These are the activations of a small neural network, seen along a few directions. Each row is one input.
In each table, some parts of the input vary, and every possible input appears once, in random order.
A made-up example of a description, with smaller parts first: line(6) and (point or ring(11) or (values(3) and ring(5))).
Shared parts are said once, and a part with two or three values counts as separate values.
In the rows, 128 means zero.

Other details of the inputs shift rows strongly along three fixed directions, in all tables alike. That doesn't count.

A family of inputs:
row 1: [103 120  99 114  89 149 152 137 153 126 175]
row 2: [107 131 110 128 135 148 146 140 157 111 135]
row 3: [114 179 165 155 145 110  74 141 179 102 157]
row 4: [121 135 101  99 107  95  89 109 106 174 133]
row 5: [110 117 114 127  78 133 155 125  51 162 115]
row 6: [122  76 114  95 107 132 157 126  78 201  94]
row 7: [ 92 119 113 121  90 158 150 138 157 133 172]
row 8: [119 107 111 100  78 118 120 112 100 183 125]
row 9: [113 155  92 118 161 111 105 129 142 125 130]
row 10: [130 163 141 123 129  70  52 116 121 159 116]
row 11: [ 98 103 114 121 117 151 163 126 130 142 124]
row 12: [105 144  87 117 164 130 137 163 166 119 161]
row 13: [162 109 135 141 115 164 167 113 122  83 143]
row 14: [102  94  74 100 106 162 187 133 132 132 141]
row 15: [101 160  90 136 132 131 133 136 174 113 159]
row 16: [178  89 166 132 127 143 143 109  85 103  90]
row 17: [100 136 105 118 135 106 112 128 132 158 106]
row 18: [107 165 147 141 180  95  86 152 155 144 118]
row 19: [167 112 205 158 146 146 125 119 116  87  90]
row 20: [112  99 113 111 128 147 167 148 126 152 132]
row 21: [169  96 184 150 106 150 144 100  95 121  95]
row 22: [104 160  85 134 137 130 130 132 170 111 164]
row 23: [124  86  92  89  66 129 143 108  87 180 134]
row 24: [178 111 152 152 126 169 164 113 124  59 144]
row 25: [169  84 161 118 126 130 142 125  78 152  84]
row 26: [135  79 121 102 113 125 153 128  82 182  93]
row 27: [108 123  92 124 101 147 157 123 141 142 140]
row 28: [168 109 166 159 114 168 169 120 134  67 136]
row 29: [191 112 196 144 161 122 121 135 101  96  94]
row 30: [149 142 129 122 126  68  67  88  77 189  71]
row 31: [ 93 157 106 140 129 127 124 130 166 136 145]
row 32: [141 166 142 130 184  70  60 141 125 148  97]
row 33: [121 126 143 141 105 153 141 142 163  91 171]
row 34: [132 122 107 106 137 107 111 108  97 155  98]
row 35: [ 98 149  86 122 154 133 132 143 168 106 152]
row 36: [126 173 145 147 187 108  96 164 176  98 135]
row 37: [163 114 148 132 158 148 151 145 127  86 136]
row 38: [113 173 129 137 169  91  78 134 155 125 108]
row 39: [ 84 157 108 147 130 137 136 135 179 125 157]
row 40: [128 180 141 130 126  72  88 114  65 154  90]
row 41: [130 101  83  90 134 123 146 131  97 168 121]
row 42: [194 120 196 157 130 154 125 121 126  41 154]
row 43: [123 128 114 126 110 151 143 137 158  91 184]
row 44: [ 99 123  91 130 102 152 167 131 156 128 152]
row 45: [115 169 152 142 171  87  66 125 141 140  93]
row 46: [170 113 224 163 117 140 113 116 118  90 124]
Description of these inputs: values(2) or (line(4) and line(11)).
Change only the line(11) part in row 29. List by row number the other rows that result.
> row 6, row 12, row 18, row 20, row 25, row 26, row 32, row 36, row 37, row 41
Change only the line(4) part in row 10. List by row number the other rows that result.
> row 14, row 15, row 29

A family of inputs:
row 47: [154 178 156 173 165 134 104 149 182  46 174]
row 48: [111 127  71  92  94 102 107  91  96 201 107]
row 49: [132 189 151 153 147  84  70 118 117 110 120]
row 50: [189  85 166 126  75 133 151  94  22 142  85]
row 51: [ 90 103  50 110 147 155 189 170 155 147 137]
row 52: [116 175 183 153 136  86  69 133 142 125 115]
row 53: [190  78 158 112  87 127 131  97  34 149  89]
row 54: [ 96 135  69 119 173 108 130 150 153 166 105]
row 55: [163  60 185 126  82 143 138  79  43 153  80]
row 56: [137 151 215 186 133 169 144 146 192  16 164]
row 57: [165  97 200 147  83 149 147 100 103 120  96]
row 58: [128 159 143 122 211  90  92 140 136 124  94]
row 59: [131 168 142 153 153 133 108 143 166  55 168]
row 60: [143 180 143 159 142  88  84 107 126 125 121]
row 61: [131 158 145 121 212  89  93 151 130 127  99]
row 62: [122 155 139 140 200  95  84 143 140 117  76]
row 63: [178  84 163 138  91 190 183 117 142  50 150]
row 64: [ 78 122  88 123  79 147 174 136 166 158 169]
row 65: [125 150 156 137 128  90  60  95 107 179  85]
row 66: [100 131  93 130 120 164 155 154 185 105 197]
row 67: [111 112  55  83  88  83 108  87  77 237 106]
row 68: [132 157 136 144 196 102  87 140 148 125  70]
row 69: [ 83 124  56 101  98 148 158 123 144 129 171]
row 70: [137 193 146 156 142  93  72 104 131 117 110]
row 71: [ 87 132  83 118 110 165 150 134 184 117 177]
row 72: [ 72 128  92 112  77 149 167 157 154 153 169]
row 73: [103 116  62 101  92 142 160 142 158 142 179]
row 74: [ 91 117  61  90 149 106 131 156 108 196  88]
row 75: [181  97 162 163  93 189 203 124 108  56 157]
row 76: [159  77 173 140 102 195 179 118 129  54 156]
row 77: [ 85 132  95 138 112 162 158 151 172 127 187]
row 78: [ 83 144 100 117 113 116 103 139 127 178 142]
row 79: [193  84 169 132  99 133 137  99  99 112 115]
row 80: [148 180 173 146 163  78  44 131 151  88 126]
row 81: [121 158 157 151 153 140 104 147 176  64 170]
row 82: [ 82 130  93 139 112 161 160 138 179 128 186]
row 83: [113  95  95 107  85 170 180 128 151  92 173]
row 84: [174  46 154 110 131 136 163 117  38 151  44]
row 85: [138 162 141 126 207  97  95 137 144 132  88]
row 86: [117 168 172 154 153  97  60 127 133 125 122]
row 87: [139 161 144 120 210  92  93 161 129 133 100]
row 88: [168 108 168 142  97 141 147  89  71  98 107]
row 89: [ 85 133  95 110  84  98 121 128 123 214 126]
row 90: [109 109  65  79 158  96 143 127 104 219  96]
row 91: [191  71 164 104  80 122 128 103  49 148  90]
row 92: [176  72 172 150 103 194 187 118 135  67 160]
row 93: [102 136  72  94 179 105 139 156 136 183 121]
row 94: [ 85 117  73  98  98 155 153 150 148 146 178]
Changing only one part turns row 77 into row 78. The same change can be made to row 51. Which row results?
> row 74
Describe the family of inputs behind these rows.
> ring(6) and (values(2) or line(6))
Change only the values(2) part in row 54. List by row number the other rows that result.
> row 90
Change only the ring(6) part in row 60. List by row number the other rows that result.
> row 49, row 50, row 70, row 75, row 88
List by row number the other rows that have the ring(6) part in common with row 80.
> row 49, row 52, row 59, row 61, row 81, row 84, row 86
Change only the ring(6) part in row 47. List by row number the other rows that result.
> row 48, row 53, row 59, row 67, row 69

A family of inputs:
row 95: [ 97 213  99 147 164  94  72 144 195 102 168]
row 96: [137  98 123 124 120 180 184 154 123  88 161]
row 97: [171 132 184 135 155  97 100 132  92 117 100]
row 98: [175 130 176 136 138 103  84 108 108 118 103]
row 99: [152  87 135 111 125 131 142 106  77 146  82]
row 100: [165 126 191 141 138 109  83 116 114 123 100]
row 101: [173 125 184 137 140 106  83 112 112 121 101]
row 102: [167 112 164 136 156 107 104 105  86 133  81]
row 103: [134 111 118 137  95 175 183 126 134  85 164]
row 104: [169 114 144 120 112 104 103  97  83 148 100]
row 105: [ 61 100  53  80  71 120 148 118 107 231 130]
row 106: [131 117 131 118 136 122 129 127 110 130  90]
row 107: [ 67 131  69  99  91 108 123 120 118 209 128]
row 108: [ 77 198  92 136 183 105 100 163 205 129 153]
row 109: [142 101 131 148 130 177 195 156 153  87 146]
row 110: [ 75 132  52  93  83 106 129 109 103 210 126]
row 111: [ 91 208 112 149 204 104  80 158 208 103 155]
row 112: [132 102 157 151 114 195 187 151 173  55 180]
row 113: [115  95 118 133  79 190 204 128 131  96 164]
Describe the family of inputs behind these rows.
> values(2) or line(6) or ring(11)

A family of inputs:
row 114: [126 148 114 106  94 101 106 117  90 158 128]
row 115: [184 112 191 134 105 122 111 114  83  92 128]
row 116: [164 169 166 165 130 104  98 113 122  96 133]
row 117: [130 105 120 105  76 127 123  97  88 157 101]
row 118: [134 125 107 102 133 106 104 113  99 151  85]
row 119: [117 137  60 114 128 123 163 130 124 136 152]
row 120: [131 106 121 133 138 163 182 160 155 123 135]
row 121: [145 121  92  95 137  96 104 121  93 174 129]
row 122: [164 114 135 120 154 107  86 111 114 136 100]
row 123: [142 162 100 136 159 132 139 150 168  88 170]
row 124: [119 157 161 141 150 101  65 121 158 141 133]
row 125: [111 128 101 111 144  99 127 109 110 182  88]
row 126: [118 180 102 143 171 128 120 153 149  78 164]
row 127: [ 96 168 121 128 174 136 125 156 180  93 141]
row 128: [139 148 120 158 162 144 146 135 178  54 143]
row 129: [188 105 215 158 118 146 132  97 113 104 103]
row 130: [ 97 137  79 110 148 134 148 137 168 152 139]
row 131: [ 80 120 124 122 105 136 141 159 157 141 156]
row 132: [125 155 116 128 109 104  99 113  86 148 130]
row 133: [126 172 174 164 149  96  83 107 148 122 112]
row 134: [122  71 107 126 107 174 228 144 117 134 125]
row 135: [ 96 144 102 114 158 102 105 119 106 172  95]
row 136: [176 143 164 147 157 156 149 152 133  30 153]
row 137: [112  86 120 112 129 160 181 167 138 121 139]
row 138: [121 122 142 148 108 155 157 147 159 132 146]
row 139: [122 104 116 106 143 107 115 142 111 198 101]
row 140: [124  86  84  78 112 111 123 110  89 171  98]
row 141: [121 165 127 135 140  90  47 116 160 142 134]
row 142: [127 120  98 116  95 147 145 132 137 128 187]
row 143: [137 120 112 123 139 123 115 108  92 133  90]
row 144: [142 110  92 121 129 152 159 125 150 111 134]
row 145: [119 124 126 112 104  99  84 108 119 143 119]
row 146: [100 176 156 153 151 104  75 117 137 129 118]
row 147: [ 94 145 115 116 169 130 127 155 178 100 152]
row 148: [176  59 182 121 111 157 180 131  57 132  68]
row 149: [124  99 108  96 142 118 124 117 111 182 111]
row 150: [196 141 205 174 133 125  90 101 139  72 109]
row 151: [114 120 115 143  97 167 154 117 135  90 152]
row 152: [150  49 178 121  77 188 195 113 103  93 139]
row 153: [106 116 134 154  99 159 180 142 150 122 147]
row 154: [115 121  77  92 126 126 149 145 124 122 165]
row 155: [107 147  64 108  90 124 140 126 141 163 172]
row 156: [111 169 174 152 139 104  85 148 143 133 113]
row 157: [119 118 162 149 109 135 129 129  96 147 106]
row 158: [129 140 158 154 169 126 119 152 118 117  99]
row 159: [ 89 123 112 123 112 129 124 149 154 176 152]
row 160: [153 107 194 131 103 137 128 102  89 125  93]
row 161: [104 150 101 148 110 139 137 118 175 100 156]
Changing only one part turns row 145 into row 150. The same change can be made to row 137. Which row results?
> row 120
Describe the family of inputs behind these rows.
> values(2) and line(4) and ring(6)
Start at row 154 and move only the line(4) part, one step at a time. The first step leads to row 140. Which rows follow, in order?
> row 147, row 137
Change only the values(2) part in row 136. List by row number the other rows that result.
> row 114
Start at row 132 and move only the line(4) part, one step at a time. The first step leads to row 151. Which rows follow, in order?
> row 146, row 157
